A small network was shown many inputs. Here are its activations along a few directions, one row for each input.
In each table, some parts of the input vary, and every possible input appears once, in random order.
Descriptions start from the smaller parts, as in this example, which fits no table here: one of 5 places around a ring, together with either a single point or one of 11 places along a line or (one of 3 separate values, together with one of 6 places along a line).
Shared parts are said once, and a part with two or three values counts as separate values.

Other details of the inputs vary at random and push rows far along three fixed directions, the same in every table; ignore that.

Rows:
r1: [ 16   6  -7  -4  21   1 -18 -37   6  -4   1]
r2: [  0  62  -9   6  16  51 -19 -55 -18  19 -21]
r3: [ 29 -16   0  -7  -7   0   8  18 -64  84  60]
r4: [  9  28 -16   7   1  38 -12 -19 -35  18  -7]
r5: [ 28  15 -14   4  11  17 -23 -13 -15  17  18]
r6: [-51  59  -7  -1 -30  58   4 -49  -9  -6 -69]
r7: [ 14 -40 -10   2   0 -25   0  12  73 -52  -9]
r8: [ 80  -4 -19  33  22 -21 -43 -33 -38  52  53]
r9: [-27 -40  10  20  19 -69  -8  -2  78 -80 -18]
r10: [-22 -46  -2 -43 -30  -3  59  82  26 -15  15]
r11: [ 22  22 -10  15  20   8 -16 -61 -16  17  -8]
r12: [ -7   2  -7 -29 -24  35  49  53 -65  59  33]
r13: [ 22  26 -21  26   3  11 -37 -54   3 -14 -26]
r14: [-55  79  -7  41   0  17 -22 -52  28 -60 -73]
r15: [ 13  34 -20   9 -14  17   0 -25 -31  24  -7]
r16: [ 19   9  -3   5   2   4 -22 -26  -9  31  18]
r17: [ 25 -22   1 -12   0  12  -6  22 -70  75  61]
r18: [-24  31   1 -26 -28  35  23   8 -40  48   8]
r19: [-33  37  -9 -10  -3  43   6 -45  -9 -18 -53]
r20: [-31  48  -6 -15  -3  36  11 -46   6 -15 -42]
r21: [ 43 -46  36  39  31 -80 -29 -16  42 -35  31]
r22: [ 10 -81   6 -18  -9 -26   9  49  17   1  34]
r23: [-34 -69   8 -53 -16   0  57  68  12 -21   8]
r24: [ 18  35 -12  12  16  -2 -15 -69  15  -3 -20]
r25: [-56 -40  12 -57 -39  21  47  71  15 -14   0]
r26: [-46  46  36 -22 -40  40  42  60 -93  44  32]
r27: [-75  38  -1 -50 -27  77  52  30 -19  -4 -40]
r28: [ 18 -77  -1 -18  10 -19  22  54  13   1  34]
r29: [ 82  10 -20  26  20 -28 -39 -32 -29  55  60]
r30: [ 63  -7  -8  67  42 -79 -74 -35   5   6  56]
r31: [-28 -52  -1 -50 -32   0  43  82  24 -29  14]
r32: [-24  42 -13   5  -8  39  19 -38   6  -7 -55]
r33: [ 25 -20   5 -33  17   6  11  25 -53  60  70]
r34: [ 18  50   5  32  12 -22 -45 -28 -23   9 -25]
r35: [  8 -58  -6   5  12 -21   2   5  70 -53 -22]
r36: [-48 -28  -4 -57 -40  22  50  80   6 -26  -2]
r37: [-29 -54   5 -46 -14   3  59  75  34 -17  11]
r38: [-26  19  28 -26   2  15  35  69 -71  59  15]
r39: [ 20 -72 -10 -19 -10 -27  13  60   5  -8  36]
r40: [ 75   2 -18  30  23 -28 -49 -39  -5  29  45]
r41: [ 23  14 -11  11  15  -1  -4 -30  18   8  -2]
r42: [ 54  32  10  35  35 -26 -45  -7 -54  55  27]
r43: [ 48 -71  -4  20  19 -63 -48 -16  80 -41  15]
r44: [-23 -32   6  30  21 -55  -7   7  83 -76 -22]
r45: [ 13  10  -2 -23   2  21  31   8 -83  81  46]
r46: [-12  23 -10 -15 -16  48  26  17 -49  35   4]
r47: [-30 -45  11  31   2 -72 -28  -1  85 -73 -20]
r48: [ -7 -53  47   5 -14 -47   5  51   9  -6  40]
r49: [ 59  -7  20  45  36 -67 -73 -29 -14  40  26]
r50: [ -5 -23  -9  -6  -4  -2  -1   9  62 -56 -24]
r51: [ 10 -55  -7   8  10 -26   9   3  72 -49 -22]
r52: [ -43   69   14   19    8   -2  -22  -62   27  -52 -103]
r53: [-42  81  22  36 -15  31  -9 -45  17 -57 -72]
r54: [  6  54 -17  18   3  50 -23 -50 -29  13 -27]
r55: [-94  75  35  -3 -31  59  44  -3   4 -50 -82]
Description of these inputs: one of 5 places around a ring, together with either one of 3 separate values or (one of 2 separate values, together with one of 4 places along a line).
Question: The inputs of r47 and r9 match in every part but the place on the ring of 5. If r18 is changed in the same way as r47 into r9, which row does it become?
Answer: r24
Question: Change only the choice among 3 separate values in r30. List by row number the other rows that result.
Answer: r26, r34
Question: Change only the place on the line of 4 in r1. List by row number the other rows that result.
Answer: r20, r24, r33
Question: Change only the place on the line of 4 in r3. List by row number the other rows that result.
Answer: r6, r17, r22
Question: Change only the choice among 3 separate values in r53. List by row number the other rows that result.
Answer: r14, r42

Rows:
r56: [15 10 -6  3  4 10 -7 -9 -6  6  2]
r57: [  8   7 -10   5   1   9 -11 -11  -6   8   4]
r58: [-70   6  22 -35 -28  13  43  66 -27  -9  -8]
r59: [12  8 -9  7  7 10 -5 -9 -7  7  2]
r60: [-55  -9  32 -28 -29   9  42  71 -31   8  20]
r61: [  5  -2 -15  21   1 -12 -19 -36  51 -45 -36]
r62: [  9   5  -2   0   2   5  -6 -17  -7  11   0]
r63: [ -2  16  -7   1   0  10  -4 -24  -5   8  -5]
r64: [  4   4  -5   2   6   7  -9 -17  -6  10   4]
r65: [ 12   6  -7   5  -2   6  -8 -12  -9   9  -1]
r66: [  7  18  -7   5   3  17  -5 -15  -7   3  -9]
r67: [ 11   5  -6   4   0   9 -12 -11  -9   7   1]
r68: [ 13  -4 -14  23   4 -12 -22 -35  40 -35 -28]
r69: [  8   7  -4  -1   2   3  -6 -18  -5  11   3]
r70: [  9   9 -11   4  -2   5  -7 -13  -5   9   5]
r71: [ 11   5  -1   2   7   4  -3 -15  -9  11  -3]
r72: [-70   5  19   9 -28 -12  14  -2  77 -99 -79]
r73: [ 10   7  -1   2  11   8  -4 -14  -7   9   1]
r74: [ 11  12 -10   5   5   9  -5 -10  -3   7   7]
r75: [  8   8 -10   3  -1   8 -12 -12  -5   8   6]
r76: [ 13   7  -9   7   3   7  -5 -11  -9   9  -1]
r77: [-75  31  25 -46 -28  40  61  79 -72  28   8]
r78: [  8   8  -5   1   7   4  -2 -17  -5  11   3]
r79: [  4   6  -5   0   5   7  -9 -17  -5  10   6]
r80: [ 16   9  -5   3   1   7  -6 -10  -7   9  -2]
r81: [ 23 -30   2 -12   7 -17   8  20  -5  21  34]
r82: [  76 -114    2   -7   19  -80    1   71   23   19   95]
r83: [ 11   9  -8   1  -2   8 -13 -12  -5   8   5]
r84: [ 12   9 -10   6   3   6  -4 -11  -6   9   1]
r85: [ -7  22   0  -8  -2  28   0 -12 -33  25  -1]
r86: [-55 -23  22 -13 -17 -20  31  56  48 -56 -36]
r87: [ 13   7  -7   3  -3   7  -9 -12  -8   9   0]
r88: [  9   4  -4   4   8   5  -2 -16  -9  11  -2]
r89: [ 12   7  -1   0   6   5  -4 -16  -7  11  -2]
r90: [  7  10  -5   1  10   7  -3 -16  -3   9   6]
r91: [-38 -25  -1 -11 -18  -7  19   1  72 -75 -62]
r92: [  8   4  -1  -1   4   8 -11 -16  -7  10   2]
r93: [  7   6  -3  -2   3   6 -10 -17  -5  10   5]
r94: [-49 -38  23 -14 -19 -29  23  61  44 -49 -23]
r95: [-47 -16  14  -1 -15 -32  14  24  53 -72 -44]
r96: [  9   4  -9   6   1  10 -12 -11  -9   7   2]
r97: [-16 -54   7 -39  -8  -6  48  74  -1   7  35]
r98: [ 12  10  -9   2  -3   5  -8 -13  -6   9   3]
r99: [ -7  21  -6   3   2  14   0 -27   4  -4 -23]
r100: [ 12  11 -10   4   1   6  -4 -11  -5   9   3]
r101: [  8 -13  19  34  14 -44 -22 -11  44 -43  -4]
r102: [  8   6  -4   4  12   8  -3 -15  -7   9   2]
r103: [  5   5  -6   3   4   4  -4 -18  -7  12   3]
r104: [ 14  13  -7   2   4   9  -6 -10  -3   7   5]
r105: [ 15   8  -6   5   2   6  -5 -10  -9   9  -3]
r106: [-20  38  -4  -9  -8  41  10 -15 -46  33  -8]
r107: [ 11  11 -10   6   6   9  -5 -10  -5   7   5]
r108: [ 10  10  -2  -1   9   7  -4 -15  -3   9   5]
r109: [  58 -104   26    9   26 -100   -6   83   14   22   89]
r110: [  5  -9  18  37   9 -46 -24 -20  50 -49 -19]
r111: [ 12   7  -6   2  -1  10 -13 -11  -7   7   2]
r112: [-73  19  26 -40 -36  30  54  77 -56  31   1]
r113: [ 17 -11  14  20  18 -45 -16   8  -1  -4  18]
r114: [  5   2  -4   3   6   8  -9 -16  -9  10   2]
r115: [ 11   8  -1   0  10   8  -4 -15  -5   9   2]
Question: The inputs of r67 and r66 match in every part but one. If r85 is changed in the same way as r67 into r66, which row does it become?
Answer: r73
Question: The inputs of r104 and r82 match in every part but one. If r108 is changed in the same way as r104 into r82, which row does it become?
Answer: r81
Question: What do these inputs look like to the network?
Answer: one of 4 places along a line, together with either one of 3 separate values or (one of 2 separate values, together with one of 6 places around a ring)
Question: Change only the choice among 3 separate values in r101. List by row number the other rows that result.
Answer: r77, r86
Question: Change only the place on the ring of 6 in r96. List by row number the other rows that result.
Answer: r57, r67, r75, r83, r111
Question: Change only the choice among 3 separate values in r110. List by row number the other rows that result.
Answer: r109, r113
Question: A walk changes only the place on the line of 4. It starts at r64 and steps to r103. List the rest of the walk in order.
Answer: r99, r97
